A small network was trained on invented records. Each row is its activation on one of them, seen along a few directions.
After each row come some of the record's fields: E, P, F, V, D, K, W.
Not every record has every field; a missing one is written missing.
The largest differences between rows may come from other fields.
In the rows, zero is written as 500.
Strong random noise was added to every row along 11 fixed directions; ignore it. To show where, here is one row again and again, with new noise each time:
[269, 499, 428, 383, 531, 554, 328, 457, 377, 487, 643, 612, 567, 284, 495,
 581, 507, 442, 349, 539, 391, 537, 542, 397, 597, 554, 294, 520, 389, 563,
 392, 444]
[554, 483, 529, 592, 380, 559, 539, 522, 531, 487, 572, 479, 574, 495, 405,
 408, 580, 538, 536, 484, 581, 484, 549, 519, 446, 474, 350, 483, 483, 488,
 520, 372]
[571, 469, 505, 682, 427, 540, 401, 489, 646, 592, 497, 640, 560, 441, 373,
 669, 544, 342, 414, 424, 490, 540, 339, 648, 331, 395, 309, 505, 475, 572,
 402, 321]
[667, 575, 494, 541, 317, 543, 661, 466, 646, 399, 518, 613, 546, 633, 546,
 405, 382, 560, 559, 407, 663, 463, 426, 459, 361, 437,  80, 346, 556, 521,
 486, 273]
[412, 538, 462, 377, 481, 591, 435, 629, 401, 566, 455, 400, 487, 495, 566,
 433, 459, 503, 459, 536, 513, 543, 503, 419, 634, 568, 513, 521, 478, 400,
 486, 603]
[539, 583, 547, 579, 430, 489, 560, 487, 616, 452, 672, 479, 560, 434, 543,
 477, 612, 434, 571, 468, 543, 512, 436, 394, 523, 557, 355, 506, 548, 716,
 500, 475]
[557, 575, 509, 443, 409, 596, 508, 543, 536, 563, 408, 378, 609, 613, 561,
 615, 496, 500, 439, 577, 541, 467, 430, 444, 566, 366, 655, 528, 402, 403,
 549, 591]
[469, 381, 514, 641, 574, 463, 320, 642, 458, 634, 381, 476, 556, 385, 324,
 445, 612, 362, 422, 421, 497, 672, 463, 606, 478, 419, 644, 631, 502, 358,
 429, 444]
[479, 357, 384, 395, 369, 780, 385, 636, 362, 807, 533, 399, 618, 411, 275,
 523, 407, 395, 335, 554, 430, 503, 550, 638, 510, 749, 476, 557, 291, 193,
 511, 496]
[688, 498, 587, 477, 363, 362, 829, 417, 557, 298, 535, 532, 662, 502, 551,
 161, 482, 538, 554, 389, 692, 559, 562, 307, 462, 481, 306, 376, 607, 514,
 627, 258]
[416, 374, 484, 349, 246, 680, 526, 695, 251, 566, 263, 454, 379, 383, 610,
 369, 652, 460, 336, 693, 426, 598, 608, 534, 680, 369, 527, 423, 518, 497,
 629, 504]
[536, 551, 662, 533, 620, 480, 283, 408, 641, 605, 588, 510, 464, 514, 584,
 612, 536, 472, 476, 575, 518, 378, 339, 519, 483, 485, 568, 625, 455, 445,
 524, 579]
[479, 472, 704, 521, 529, 439, 485, 456, 460, 499, 322, 483, 401, 569, 368,
 389, 446, 709, 411, 460, 645, 419, 626, 681, 338, 438, 529, 405, 506, 295,
 535, 387]

[503, 510, 508, 419, 610, 441, 507, 459, 472, 480, 455, 511, 435, 532, 584,
 378, 423, 512, 515, 380, 537, 557, 495, 458, 572, 644, 469, 467, 527, 428,
 467, 490] | E=missing P=missing F=missing V=v1 D=d1 K=missing W=missing
[387, 430, 404, 580, 508, 607, 222, 646, 427, 625, 287, 632, 192, 527, 450,
 520, 423, 538, 496, 475, 469, 525, 472, 769, 385, 434, 295, 459, 573, 396,
 327, 463] | E=missing P=missing F=missing V=v2 D=d3 K=k1 W=w2
[305, 445, 485, 570, 549, 483, 457, 527, 279, 437, 266, 541, 447, 569, 319,
 581, 455, 677, 410, 515, 494, 497, 650, 669, 384, 288, 629, 446, 510, 386,
 407, 455] | E=e1 P=p2 F=f2 V=v2 D=d2 K=missing W=missing
[545, 440, 637, 642, 669, 322, 457, 341, 586, 531, 681, 403, 672, 305, 322,
 536, 694, 403, 533, 497, 474, 468, 552, 477, 444, 541, 861, 706, 466, 536,
 611, 516] | E=missing P=missing F=missing V=v1 D=d2 K=missing W=missing
[497, 322, 466, 606, 428, 587, 355, 637, 420, 564, 323, 653, 143, 440, 583,
 321, 650, 482, 585, 601, 428, 537, 504, 723, 465, 364, 255, 476, 682, 497,
 536, 359] | E=missing P=missing F=missing V=v2 D=d2 K=missing W=missing
[353, 653, 434, 339, 623, 361, 407, 375, 470, 278, 277, 666, 493, 601, 836,
 725, 436, 535, 380, 533, 436, 557, 378, 273, 674,  55, 534, 447, 479, 562,
 379, 541] | E=missing P=missing F=missing V=v2 D=d3 K=k1 W=w1
[571, 435, 534, 360, 314, 643, 550, 359, 417, 477, 420, 545, 489, 533, 602,
 584, 586, 596, 363, 681, 440, 369, 643, 574, 585, 303, 543, 396, 343, 422,
 679, 409] | E=missing P=missing F=missing V=v1 D=d3 K=k2 W=w3
[449, 572, 478, 454, 555, 493, 605, 574, 485, 587, 389, 284, 435, 537, 347,
 501, 340, 528, 490, 287, 526, 562, 566, 595, 499, 817, 621, 406, 508, 446,
 421, 613] | E=missing P=missing F=missing V=v1 D=d3 K=k1 W=w1
[560, 565, 593, 579, 678, 387, 398, 416, 654, 506, 572, 518, 544, 501, 537,
 557, 568, 429, 527, 423, 530, 518, 383, 470, 480, 466, 555, 603, 496, 533,
 446, 506] | E=missing P=missing F=missing V=v1 D=d1 K=missing W=missing
[516, 507, 450, 520, 727, 579, 183, 564, 576, 715, 330, 567, 314, 629, 501,
 682, 291, 490, 500, 494, 467, 432, 339, 708, 345, 486, 519, 607, 491, 208,
 386, 593] | E=missing P=missing F=missing V=v1 D=d2 K=missing W=missing
[382, 501, 576, 496, 637, 408, 367, 359, 463, 387, 598, 663, 240, 402, 646,
 431, 594, 582, 556, 486, 447, 473, 555, 506, 557, 529, 288, 461, 599, 654,
 453, 449] | E=missing P=missing F=missing V=v1 D=d3 K=k1 W=w2
[326, 537, 519, 428, 390, 612, 482, 550, 436, 569, 541, 530, 367, 400, 477,
 594, 498, 489, 363, 533, 436, 488, 521, 605, 534, 716, 313, 360, 462, 701,
 460, 552] | E=e2 P=p1 F=f1 V=v2 D=d1 K=missing W=missing
[508, 410, 599, 684, 557, 459, 380, 352, 537, 516, 535, 582, 531, 426, 394,
 662, 713, 486, 465, 577, 445, 434, 527, 653, 417, 297, 620, 578, 445, 536,
 559, 418] | E=missing P=missing F=missing V=v2 D=d2 K=missing W=missing
[310, 506, 478, 535, 514, 410, 433, 585, 375, 258, 505, 608, 531, 367, 475,
 300, 628, 632, 472, 487, 553, 609, 694, 364, 563, 198, 350, 492, 543, 533,
 425, 304] | E=e2 P=p3 F=f2 V=v1 D=d3 K=k2 W=w3
[489, 477, 441, 232, 497, 535, 520, 615, 355, 671, 154, 497, 454, 622, 589,
 518, 144, 436, 264, 536, 490, 565, 372, 526, 517, 544, 653, 421, 494, 201,
 550, 628] | E=e2 P=p3 F=f1 V=v2 D=d2 K=missing W=missing
[748, 443, 537, 456, 438, 542, 587, 629, 565, 704, 510, 388, 335, 475, 827,
 291, 590, 240, 646, 614, 468, 553, 275, 442, 690, 732, 662, 609, 714, 550,
 748, 735] | E=missing P=missing F=missing V=v2 D=d2 K=missing W=missing
[551, 396, 449, 320, 475, 539, 461, 394, 399, 491, 356, 649, 458, 533, 685,
 507, 449, 497, 380, 595, 430, 504, 500, 464, 608, 311, 475, 464, 447, 342,
 566, 427] | E=missing P=missing F=missing V=v1 D=d3 K=k1 W=w2
[393, 588, 605, 546, 524, 476, 552, 485, 505, 519, 501, 381, 364, 470, 323,
 552, 462, 665, 520, 410, 546, 386, 639, 635, 365, 671, 527, 407, 533, 579,
 462, 558] | E=missing P=missing F=missing V=v1 D=d3 K=k1 W=w2
[478, 384, 463, 399, 574, 472, 520, 363, 375, 538, 603, 485, 713, 349, 447,
 616, 523, 367, 382, 606, 352, 505, 535, 404, 575, 564, 810, 642, 386, 439,
 594, 548] | E=e1 P=p2 F=f2 V=v1 D=d2 K=missing W=missing
[592, 607, 456, 588, 459, 368, 774, 466, 605, 387, 532, 446, 723, 508, 424,
 559, 494, 397, 540, 298, 563, 646, 485, 383, 456, 473, 519, 438, 534, 700,
 426, 438] | E=missing P=missing F=missing V=v2 D=d3 K=k1 W=w2
[374, 495, 531, 631, 681, 466, 254, 570, 432, 474, 555, 396, 399, 578, 478,
 365, 652, 669, 668, 518, 536, 463, 589, 521, 603, 414, 585, 637, 506, 355,
 431, 595] | E=missing P=missing F=missing V=v2 D=d3 K=k1 W=w1
[515, 598, 449, 439, 496, 415, 662, 569, 498, 421, 428, 505, 452, 616, 607,
 358, 259, 477, 532, 313, 580, 622, 371, 387, 516, 662, 361, 378, 674, 563,
 403, 540] | E=e1 P=p2 F=f1 V=v1 D=d3 K=k1 W=w1
[439, 493, 482, 611, 390, 557, 597, 678, 385, 525, 354, 356, 517, 605, 328,
 477, 525, 534, 499, 415, 564, 612, 546, 617, 491, 528, 623, 442, 537, 506,
 429, 556] | E=e1 P=p2 F=f1 V=v2 D=d1 K=missing W=missing
[602, 371, 628, 541, 317, 555, 645, 418, 485, 489, 394, 511, 367, 450, 481,
 429, 715, 540, 460, 537, 494, 464, 637, 702, 467, 452, 469, 362, 512, 603,
 661, 330] | E=missing P=missing F=missing V=v1 D=d1 K=missing W=missing
[571, 505, 623, 394, 516, 465, 458, 355, 511, 381, 371, 588, 251, 643, 825,
 419, 555, 672, 536, 648, 515, 359, 499, 482, 582, 249, 466, 439, 552, 438,
 635, 487] | E=missing P=missing F=missing V=v1 D=d3 K=k1 W=w1
[780, 391, 521, 751, 430, 514, 549, 315, 667, 492, 744, 552, 772, 624, 238,
 470, 568, 575, 643, 422, 614, 375, 555, 605, 298, 411, 361, 553, 360, 285,
 550, 222] | E=missing P=missing F=missing V=v2 D=d3 K=k1 W=w2
[387, 484, 419, 334, 596, 485, 541, 247, 419, 479, 635, 453, 746, 356, 349,
 710, 456, 517, 379, 519, 360, 428, 692, 409, 534, 617, 660, 548, 250, 433,
 535, 462] | E=missing P=missing F=missing V=v1 D=d2 K=missing W=missing
[446, 388, 549, 363, 583, 448, 469, 427, 393, 592, 328, 623, 411, 463, 419,
 425, 273, 501, 309, 367, 516, 542, 539, 678, 415, 682, 414, 372, 471, 281,
 456, 357] | E=missing P=missing F=missing V=v2 D=d1 K=missing W=missing
[503, 457, 630, 489, 434, 385, 662, 303, 413, 335, 623, 542, 637, 487, 522,
 452, 574, 539, 450, 581, 489, 448, 573, 396, 533, 451, 560, 463, 492, 616,
 610, 469] | E=e1 P=p2 F=f1 V=v2 D=d3 K=k1 W=w1
[600, 454, 625, 488, 741, 282, 516, 332, 583, 503, 525, 518, 434, 431, 547,
 351, 461, 449, 563, 408, 521, 500, 469, 480, 462, 678, 620, 568, 614, 429,
 595, 484] | E=missing P=missing F=missing V=v1 D=d2 K=missing W=missing
[517, 582, 611, 484, 547, 416, 516, 408, 568, 397, 599, 469, 481, 513, 632,
 425, 535, 602, 607, 594, 578, 378, 526, 357, 513, 439, 534, 535, 576, 527,
 613, 534] | E=missing P=missing F=missing V=v2 D=d2 K=missing W=missing
[693, 487, 512, 567, 250, 731, 546, 432, 596, 593, 625, 474, 519, 705, 421,
 585, 404, 601, 550, 620, 548, 254, 466, 655, 325, 564, 330, 463, 388, 424,
 592, 477] | E=e1 P=p2 F=f1 V=v1 D=d3 K=k1 W=w1
[593, 347, 512, 598, 456, 413, 652, 439, 435, 445, 645, 467, 687, 399, 344,
 271, 658, 476, 570, 425, 533, 586, 668, 456, 537, 542, 529, 532, 498, 462,
 584, 350] | E=missing P=missing F=missing V=v2 D=d3 K=k1 W=w2
[468, 649, 554, 494, 738, 334, 278, 526, 657, 493, 445, 587, 326, 605, 858,
 589, 431, 414, 543, 518, 494, 506, 133, 363, 599, 384, 585, 603, 666, 584,
 398, 749] | E=e1 P=p1 F=f2 V=v2 D=d3 K=k1 W=w1
[552, 539, 509, 443, 567, 482, 525, 418, 566, 561, 688, 393, 556, 436, 507,
 475, 446, 454, 601, 521, 504, 423, 506, 405, 516, 798, 593, 586, 493, 490,
 594, 634] | E=missing P=missing F=missing V=v2 D=d2 K=missing W=missing

Which values does each new row have?
[386, 611, 578, 576, 658, 367, 370, 516, 607, 474, 568, 483, 447, 353, 641,
 620, 679, 370, 565, 511, 435, 532, 368, 373, 591, 472, 660, 622, 578, 776,
 444, 680] | E=missing P=missing F=missing V=v2 D=d1 K=missing W=missing
[343, 540, 509, 430, 628, 398, 494, 454, 440, 525, 429, 437, 541, 387, 398,
 672, 438, 428, 363, 418, 400, 579, 547, 534, 506, 601, 687, 488, 443, 579,
 395, 592] | E=missing P=missing F=missing V=v2 D=d3 K=k1 W=w1
[461, 443, 565, 434, 539, 504, 462, 402, 315, 392, 506, 479, 647, 714, 427,
 343, 432, 819, 503, 618, 630, 343, 683, 461, 510, 338, 598, 536, 353, 112,
 555, 443] | E=e1 P=p2 F=f1 V=v2 D=d1 K=missing W=missing
[518, 443, 411, 466, 428, 504, 504, 477, 494, 542, 404, 649, 606, 451, 406,
 556, 324, 401, 337, 399, 498, 588, 451, 523, 400, 437, 331, 420, 463, 408,
 422, 329] | E=missing P=missing F=missing V=v2 D=d3 K=k1 W=w2
[531, 656, 565, 377, 591, 505, 445, 248, 715, 486, 647, 633, 390, 555, 579,
 721, 244, 639, 517, 490, 521, 216, 440, 499, 317, 627, 237, 408, 426, 481,
 474, 475] | E=missing P=missing F=missing V=v1 D=d3 K=k1 W=w2
[346, 380, 497, 266, 517, 473, 522, 449, 314, 536, 498, 449, 670, 233, 322,
 444, 424, 486, 237, 509, 417, 523, 734, 424, 550, 623, 624, 495, 343, 298,
 568, 427] | E=missing P=missing F=missing V=v1 D=d3 K=k1 W=w1
[455, 592, 478, 635, 618, 318, 488, 401, 584, 404, 545, 486, 766, 438, 314,
 648, 490, 426, 449, 268, 549, 639, 502, 441, 453, 457, 627, 536, 435, 583,
 337, 434] | E=missing P=missing F=missing V=v2 D=d3 K=k2 W=w3
[600, 497, 676, 734, 362, 376, 803, 453, 537, 299, 680, 408, 486, 491, 476,
 262, 776, 590, 754, 533, 595, 457, 624, 459, 455, 519, 505, 470, 711, 825,
 680, 458] | E=e1 P=p2 F=f1 V=v2 D=d2 K=missing W=missing
[253, 570, 386, 390, 515, 639, 433, 756, 292, 564, 283, 306, 237, 524, 515,
 484, 469, 657, 574, 587, 455, 515, 680, 575, 595, 578, 637, 459, 555, 467,
 453, 752] | E=missing P=missing F=missing V=v2 D=d2 K=missing W=missing
[490, 472, 656, 268, 651, 243, 527, 312, 478, 440, 395, 737, 348, 375, 719,
 344, 258, 399, 306, 425, 502, 562, 404, 420, 477, 608, 340, 379, 650, 503,
 522, 386] | E=missing P=missing F=missing V=v2 D=d3 K=k1 W=w1
[369, 714, 553, 431, 827, 279, 327, 406, 650, 405, 460, 531, 270, 499, 703,
 583, 354, 524, 573, 369, 511, 497, 367, 383, 518, 593, 518, 511, 615, 617,
 345, 671] | E=missing P=missing F=missing V=v1 D=d3 K=k1 W=w1
[407, 480, 404, 421, 497, 593, 440, 496, 435, 570, 657, 488, 498, 311, 565,
 573, 592, 362, 495, 601, 346, 520, 512, 428, 663, 662, 461, 558, 462, 620,
 540, 581] | E=missing P=missing F=missing V=v2 D=d2 K=missing W=missing
[467, 667, 720, 295, 536, 418, 628, 315, 504, 357, 388, 436, 477, 701, 710,
 569, 414, 760, 391, 609, 634, 299, 583, 415, 519, 326, 663, 367, 439, 454,
 614, 582] | E=missing P=missing F=missing V=v2 D=d1 K=missing W=missing
[471, 532, 488, 503, 393, 568, 551, 529, 491, 476, 712, 392, 494, 393, 532,
 386, 639, 461, 598, 510, 513, 536, 574, 407, 625, 727, 365, 496, 515, 711,
 531, 534] | E=missing P=missing F=missing V=v2 D=d1 K=missing W=missing
[610, 578, 579, 520, 502, 444, 619, 409, 640, 408, 450, 476, 542, 555, 611,
 637, 589, 511, 532, 525, 515, 423, 463, 449, 453, 328, 627, 483, 499, 621,
 559, 511] | E=missing P=missing F=missing V=v1 D=d1 K=missing W=missing
[612, 657, 383, 554, 318, 665, 690, 555, 625, 436, 572, 313, 627, 716, 406,
 578, 452, 723, 713, 483, 619, 332, 607, 434, 421, 435, 424, 447, 411, 451,
 505, 524] | E=missing P=missing F=missing V=v1 D=d3 K=k1 W=w2
[531, 577, 475, 538, 547, 463, 560, 287, 633, 496, 440, 672, 482, 536, 407,
 788, 297, 492, 409, 332, 490, 442, 423, 655, 265, 546, 328, 362, 483, 586,
 395, 358] | E=missing P=missing F=missing V=v1 D=d2 K=missing W=missing
